These are the activations of a small network on made-up records, seen along a few directions, one row for each record.
Each row is followed by the record's values for the fields Z, C, G, F, M, W.
Not every record has every field; a missing one is left out.
Other fields move the rows too, some of them a lot.
In the rows, 500 means zero.
Random noise pushes rows far along 3 fixed directions. That doesn't count. These rows show it; they differ only by the noise:
568,347,489,241,464,501,439,535,622,523,394,636,551,412,475,284,604,511,516,714,416
650,578,383,424,538,577,596,381,508,426,466,435,470,589,457,490,523,352,555,520,501
567,321,500,215,461,497,436,554,641,537,405,666,555,373,482,264,607,524,505,729,419
496,403,467,344,427,471,304,483,527,471,207,505,579,673,413,300,649,529,600,743,293
685,492,415,335,531,612,631,356,570,370,407,453,556,552,430,362,503,320,466,653,467

258,360,549,503,424,256,180,731,548,674,469,721,426,416,577,528,677,784,618,495,426
Z=z3, C=c1, G=g2, F=f1, M=m2, W=w1
490,573,489,648,578,548,530,393,458,395,426,316,557,737,427,519,427,443,475,501,471
Z=z3, C=c2, G=g3, F=f1, M=m1, W=w1
560,643,410,672,636,532,687,450,479,449,680,447,396,535,528,714,444,431,545,277,643
Z=z4, C=c2, G=g3, F=f1, M=m1, W=w2
567,570,472,477,512,539,427,492,446,578,467,362,514,644,415,477,458,490,558,498,486
Z=z3, C=c2, G=g3, F=f3, W=w1
478,564,448,609,570,462,516,524,496,511,584,517,421,527,532,633,517,535,586,366,557
Z=z4, C=c2, G=g3, F=f1, M=m1, W=w2
528,557,434,458,430,468,267,550,439,571,323,464,479,713,422,494,623,584,721,517,390
Z=z1, C=c2, G=g2, F=f3, W=w2
345,435,607,561,453,457,416,532,471,532,467,506,542,475,524,461,505,571,435,539,446
Z=z3, C=c1, G=g3, F=f1, M=m1, W=w1
554,691,440,664,563,609,845,276,406,290,650,378,443,431,582,684,375,244,355,313,633
Z=z1, C=c1, G=g3, F=f1, M=m1, W=w2
476,453,431,519,564,399,373,533,593,439,382,532,512,645,446,488,564,583,548,559,430
Z=z1, C=c2, G=g2, F=f1, M=m2, W=w1
308,472,540,502,383,342,282,531,414,560,350,536,435,552,539,489,623,604,578,533,361
Z=z3, C=c1, G=g3, F=f3, M=m3, W=w1
431,408,546,447,437,427,133,664,491,689,304,472,573,730,379,371,598,724,671,639,341
Z=z3, C=c2, G=g2, F=f3, W=w1
480,608,521,647,548,565,692,383,441,418,639,401,470,450,559,623,386,373,361,363,604
Z=z1, C=c1, G=g3, F=f1, M=m1, W=w1
430,550,507,625,454,537,560,298,399,264,296,341,587,683,481,480,482,370,418,575,380
Z=z2, C=c1, G=g3, F=f1, M=m1, W=w2
600,443,466,422,540,579,497,400,539,431,311,357,626,738,354,308,492,420,487,734,383
Z=z4, C=c2, G=g3, F=f3, M=m4, W=w1
393,557,496,600,405,508,510,303,367,264,246,371,561,666,503,490,527,377,451,574,348
Z=z2, C=c1, G=g3, F=f1, M=m1, W=w2
407,389,564,570,553,452,384,606,552,567,467,516,565,586,453,441,517,652,516,569,445
Z=z4, C=c2, G=g3, F=f1, M=m1, W=w1
608,686,418,523,471,592,650,373,375,438,550,383,435,514,520,620,443,327,514,375,560
Z=z2, C=c1, G=g2, F=f3, W=w2
496,489,479,559,528,493,554,408,529,362,441,434,553,581,468,494,475,440,406,561,478
Z=z3, C=c1, G=g2, F=f1, M=m2, W=w1
568,554,492,634,638,599,667,385,519,389,556,334,567,634,430,516,365,403,393,492,557
Z=z3, C=c2, G=g3, F=f1, M=m1, W=w1
545,467,429,489,596,446,498,530,622,460,522,556,483,533,472,515,514,530,518,507,529
Z=z3, C=c2, G=g2, F=f1, M=m2, W=w1
235,518,531,613,351,317,225,601,366,582,375,594,389,547,591,618,684,675,691,405,377
Z=z2, C=c1, G=g3, F=f1, M=m1, W=w2
565,619,436,591,529,556,484,444,417,502,489,298,529,697,424,572,438,451,515,459,513
Z=z1, C=c1, G=g1, F=f3, W=w1
447,439,545,551,551,468,406,587,553,573,514,506,533,565,461,474,499,616,523,523,488
Z=z3, C=c2, G=g3, F=f1, M=m1, W=w1
744,600,321,420,581,550,553,535,565,526,607,516,408,543,451,615,516,457,651,387,623
Z=z1, C=c2, G=g1, F=f3, W=w2
539,609,430,495,447,520,558,390,403,471,482,440,401,556,523,581,541,373,586,436,495
Z=z4, C=c1, G=g3, F=f3, M=m4, W=w2
588,431,520,387,512,516,475,605,584,616,599,563,526,387,477,445,480,561,468,535,566
Z=z1, C=c1, G=g1, F=f3, W=w1
653,610,362,491,568,559,610,399,493,449,515,420,423,631,454,566,521,375,613,453,533
Z=z2, C=c2, G=g3, F=f3, M=m4, W=w2
555,528,503,414,441,560,582,464,455,495,527,496,510,386,538,480,463,417,449,509,522
Z=z4, C=c1, G=g2, F=f3, W=w2
353,428,615,550,478,427,442,625,508,634,638,604,477,319,579,532,499,628,453,444,546
Z=z3, C=c1, G=g3, F=f1, M=m1, W=w1
669,438,489,404,541,630,466,409,572,397,263,299,720,807,275,256,427,431,440,780,374
Z=z3, C=c2, G=g2, F=f3, W=w1
440,322,495,320,395,394,432,506,611,363,306,710,544,368,549,355,635,516,453,707,376
Z=z2, C=c1, G=g2, F=f1, M=m2, W=w2
592,361,552,437,589,602,629,436,650,366,438,468,686,524,403,290,403,438,316,722,476
Z=z4, C=c2, G=g3, F=f1, M=m1, W=w1
508,458,495,501,559,501,560,522,562,480,555,573,500,419,525,497,505,523,483,496,536
Z=z2, C=c2, G=g3, F=f1, M=m1, W=w2
489,350,431,321,474,364,327,598,661,449,332,727,502,472,499,398,680,613,595,645,395
Z=z1, C=c2, G=g2, F=f1, M=m2, W=w2
600,418,516,386,517,538,410,585,583,601,459,501,578,568,394,364,496,571,541,626,470
Z=z4, C=c2, G=g2, F=f3, W=w1
314,603,504,701,468,410,442,506,367,514,533,487,414,510,595,678,548,553,556,328,489
Z=z1, C=c1, G=g3, F=f1, M=m1, W=w2
259,364,638,547,429,359,299,678,493,666,524,645,490,369,579,484,575,725,510,506,449
Z=z4, C=c1, G=g3, F=f1, M=m1, W=w1
479,338,533,392,511,443,438,625,641,524,498,692,533,371,516,406,573,617,501,588,483
Z=z1, C=c2, G=g3, F=f1, M=m1, W=w2
359,540,561,646,469,467,434,484,400,514,479,421,492,570,518,564,494,530,489,443,468
Z=z3, C=c1, G=g3, F=f1, M=m1, W=w1
490,405,512,437,515,508,550,483,571,411,448,573,568,410,518,399,509,489,420,615,468
Z=z2, C=c2, G=g3, F=f1, M=m1, W=w2
523,466,544,428,470,535,671,461,550,430,615,617,488,231,589,491,471,407,365,485,582
Z=z1, C=c1, G=g3, F=f1, M=m1, W=w2

Here are new rows. What are their fields?
538,385,628,439,554,598,753,464,612,458,686,559,587,211,551,390,348,409,213,568,618
Z=z3, C=c1, G=g3, F=f1, M=m1, W=w1
759,733,338,522,617,632,749,433,471,505,751,418,355,481,506,717,410,329,579,236,720
Z=z1, C=c2, G=g2, F=f3, W=w2
643,473,508,412,554,595,500,516,559,564,499,414,591,587,382,382,431,496,485,597,510
Z=z3, C=c2, G=g2, F=f3, W=w1
600,561,486,504,542,604,847,356,526,341,675,524,463,287,590,571,392,284,333,410,647
Z=z2, C=c1, G=g3, F=f1, M=m1, W=w2
354,572,513,618,449,388,432,586,427,587,613,613,347,387,624,694,581,592,601,292,547
Z=z1, C=c1, G=g3, F=f1, M=m1, W=w2
510,623,481,664,640,487,599,606,502,673,865,536,322,388,579,759,436,566,577,177,734
Z=z3, C=c2, G=g3, F=f1, M=m1, W=w1
324,582,504,668,431,433,419,454,359,447,396,442,464,607,557,610,558,515,552,420,417
Z=z4, C=c1, G=g3, F=f1, M=m1, W=w2
540,493,455,376,474,445,384,671,527,693,581,664,397,367,539,532,595,628,666,427,542
Z=z2, C=c2, G=g2, F=f3, W=w2
575,483,497,370,412,549,511,487,478,502,447,515,517,464,492,439,515,442,511,558,473
Z=z4, C=c1, G=g2, F=f3, W=w2
448,365,581,392,417,504,565,453,547,383,414,613,577,323,557,358,519,453,359,652,441
Z=z2, C=c1, G=g3, F=f1, M=m1, W=w2
490,266,570,334,504,471,461,579,680,462,404,684,618,376,485,276,552,591,422,730,424
Z=z2, C=c2, G=g3, F=f1, M=m1, W=w2
368,486,588,619,451,502,436,419,423,409,343,362,608,655,460,438,471,490,413,593,387
Z=z3, C=c1, G=g3, F=f1, M=m1, W=w1
491,477,438,535,609,429,498,561,591,516,600,563,459,462,515,567,503,563,504,450,566
Z=z3, C=c2, G=g2, F=f1, M=m2, W=w1
576,377,501,292,478,470,380,683,621,667,525,687,499,371,481,392,575,638,601,575,502
Z=z4, C=c2, G=g2, F=f3, W=w2
453,542,530,483,424,446,383,632,415,730,614,564,388,385,568,589,542,603,610,370,548
Z=z4, C=c1, G=g2, F=f3, W=w1
580,490,482,450,546,523,599,510,588,468,595,593,471,378,527,519,495,469,490,465,583
Z=z1, C=c2, G=g3, F=f1, M=m1, W=w2
467,555,510,574,524,485,660,544,492,563,779,625,357,232,644,680,472,483,477,276,671
Z=z4, C=c1, G=g3, F=f1, M=m1, W=w2
450,448,540,493,447,495,593,442,500,385,472,570,506,379,566,480,515,446,407,533,483
Z=z2, C=c1, G=g3, F=f1, M=m1, W=w2
693,687,324,624,668,586,739,290,526,266,548,305,462,721,425,657,387,274,476,391,608
Z=z3, C=c2, G=g2, F=f1, M=m2, W=w1
523,397,563,497,597,574,596,478,604,445,529,465,639,464,450,364,393,486,321,632,519
Z=z3, C=c2, G=g3, F=f1, M=m1, W=w1
